k_478: [160  91 147 168 163  84 172  84  86]
k_898: [160  91 149 168 163  84 172  84  86]
k_485: [151 159 157 150 131 139 116 122 129]
k_235: [151 159 157 150 131 131 133 131 127]
tags:
[91] -> k_569
[159] -> k_383
[90] -> k_682
[158] -> k_264
[151] -> k_752
key k_485 2:  | k_383
asked: [151 159 157 150 131 131 133 131 127] | k_235
asked: [160  91 147 168 163  84 172  84  86] | k_478

k_367: [144 119 117 138 129 153 148]
k_866: [124 138 179 124 138 122 126]
k_543: [124 138 179 112 138 156 128]
k_462: [124 138 179 112 138 156 117]
Table of tags by key:
[129] -> k_934
[112] -> k_220
[138] -> k_876
[111] -> k_430
[137] -> k_957
[139] -> k_526
key k_367 4:  | k_876
asked: [124 138 179 124 138 122 126] | k_866

k_212: [158 104 136 112 141 105 108  93 113 148 143 105 104 126 142  97 131 142
 154 138 104 104 160 123 104  95 121 116 155 161 129 148 145  94 115]
k_854: [134 126 123 169 137 109 164 101 110 115 136 125 126 167 137 113 137 136
 111 164 126 126 116 123 125 102 127 172 117 116 122 137 120 108 171]
k_296: [117 157 149 128 108 124 131 125 116 146 107 156 157 130 108 131 109 109
 143 123 157 156 123 152 157 125 156 125 117 123 114 113 115 126 125]
k_656: [ 99  92  86 147 106 173 144 156 130 100 118  91  91 143 107 146 105 107
 109 143  92  93 141  77  92 158  91 150 136 141 133  96 136 148 150]
k_770: [158 104 136 112 141 105 108  93 113 148 143 105 104 126 142  97 142 142
 154 138 104 104 160 123 104  95 104 116 155 161 164 148 145  94 115]
k_215: [ 99  92  86 147 106 173 133 156 130 100 118  91  91 143 107 146 105 107
 109 143  92  93 141  77  92 158  91 150 136 141 133  96 136 148 150]
key -> tag
[125] -> k_918
[92] -> k_879
[127] -> k_645
[126] -> k_733
key k_854 2:  | k_733
asked: [158 104 136 112 141 105 108  93 113 148 143 105 104 126 142  97 142 142
 154 138 104 104 160 123 104  95 104 116 155 161 164 148 145  94 115] | k_770

k_10: [104  96 114 162 156]
k_256: [177 137 107 155 137]
k_129: [129 108 101 174 149]
k_366: [162 117 148 113 170]
k_622: [184 146 121 139 136]
k_613: [177 137 160 117 165]
k_376: [128 120 160 137 179]
Table of tags by key:
[156] -> k_399
[139] -> k_106
[140] -> k_362
[155] -> k_504
[154] -> k_175
[137] -> k_431
key k_256 4:  | k_504
asked: [129 108 101 174 149] | k_129

k_440: [147 110 104 176 111 130 181 102 172  79 157 136 180  72 171 174  92 106
  77  85 163 174  81 179 135 167 114 111 165 171 131 177 126  72 180  98
 165 146 178 182 180]
k_437: [137 110 167 148 171 145 134 130  89 169  93  73 150  98 105 170 116  97
 140 170 139 107 127 181 107 138 112 154  82 138 107 174 103 171 136 150
 136 174 154 125 143]
k_985: [ 97 155  74  88  94 183  82 126 157  72 141 145  91 184 111 121  91  96
  74 172  73 138 121 137 143 183  88  92 116 116  75 118 142  96 110 145
 155  79 180 103 142]
k_888: [158  75 116  78  73 155 142  83 181 146  75 160 109 127 130 171 134 152
 114 137 155  96 112  86  88 169 102 174 128 124  84 103 147 135 155 109
 146 175  79 143  92]
key -> tag
[182] -> k_332
[142] -> k_287
[180] -> k_734
[92] -> k_20
[181] -> k_219
[141] -> k_522
key k_440 7:  | k_219
asked: [137 110 167 148 171 145 134 130  89 169  93  73 150  98 105 170 116  97
 140 170 139 107 127 181 107 138 112 154  82 138 107 174 103 171 136 150
 136 174 154 125 143] | k_437
asked: [158  75 116  78  73 155 142  83 181 146  75 160 109 127 130 171 134 152
 114 137 155  96 112  86  88 169 102 174 128 124  84 103 147 135 155 109
 146 175  79 143  92] | k_888

k_508: [116 162 114  98 113 102 136 151 141 155 139 125  98]
k_355: [115 118 107 122 109  85 100 145 113  98 108  74 143]
k_990: [126 125 132 140 118 123 132 137 135 141 132 122 136]
Table of tags by key:
[98] -> k_8
[122] -> k_313
[74] -> k_405
[145] -> k_756
key k_355 12:  | k_405
asked: [116 162 114  98 113 102 136 151 141 155 139 125  98] | k_508

k_584: [126 127  93 129 127]
k_434: [132 135 147 134 132]
k_443: [127 110 111  83 115]
k_731: [129 133 140 140 131]
k_266: [124 123 136 141 127]
k_130: [134 146 170 148 139]
k_791: [125 115 121 117 121]
key -> tag
[116] -> k_732
[129] -> k_952
[130] -> k_518
[133] -> k_621
[135] -> k_844
[147] -> k_505
[148] -> k_932
[134] -> k_171
[149] -> k_538
[117] -> k_989
key k_434 4:  | k_171
asked: [132 135 147 134 132] | k_434
asked: [127 110 111  83 115] | k_443
asked: [134 146 170 148 139] | k_130

k_714: [119 128 103 125 105 139 124 127 132 145 154 126 131 123 126 124 120 133
 120 127 131 130 121 126 110 125 137 124 117 140 126]
k_512: [122 135 110 122 137 130 123 135 133 123 118 125 130 128 119 121 130 127
 131 130 134 130 129 122 119 138 142 135 131 140 128]
k_818: [121 125  76 115 103 121 145 129 123 117 165 126 134 124 132 126 139 120
 126 132 124 152 129 132 153 127 125 121 128 128 131]
tags:
[130] -> k_170
[131] -> k_85
[132] -> k_253
[127] -> k_647
[129] -> k_608
[128] -> k_451
key k_512 20:  | k_170
asked: [122 135 110 122 137 130 123 135 133 123 118 125 130 128 119 121 130 127
 131 130 134 130 129 122 119 138 142 135 131 140 128] | k_512
asked: [121 125  76 115 103 121 145 129 123 117 165 126 134 124 132 126 139 120
 126 132 124 152 129 132 153 127 125 121 128 128 131] | k_818
asked: [119 128 103 125 105 139 124 127 132 145 154 126 131 123 126 124 120 133
 120 127 131 130 121 126 110 125 137 124 117 140 126] | k_714

k_525: [124  80 142 183 185]
k_374: [174 173  75 169  71]
k_529: [ 72 184  71  72 177]
k_208: [174  82 183  75  70]
k_662: [170 165  78 174  72]
k_323: [128  72 183  73  71]
k_565: [ 73  92 102  88 139]
k_226: [166  75 135 185 183]
k_705: [ 85 186  72  79 181]
k_715: [ 76  77 183 186 185]
k_206: [ 74  75 184 186 185]
Table of tags by key:
[187] -> k_16
[186] -> k_937
[79] -> k_913
[184] -> k_599
[169] -> k_738
[183] -> k_728
key k_206 4:  | k_937
asked: [170 165  78 174  72] | k_662
asked: [ 73  92 102  88 139] | k_565
asked: [174  82 183  75  70] | k_208

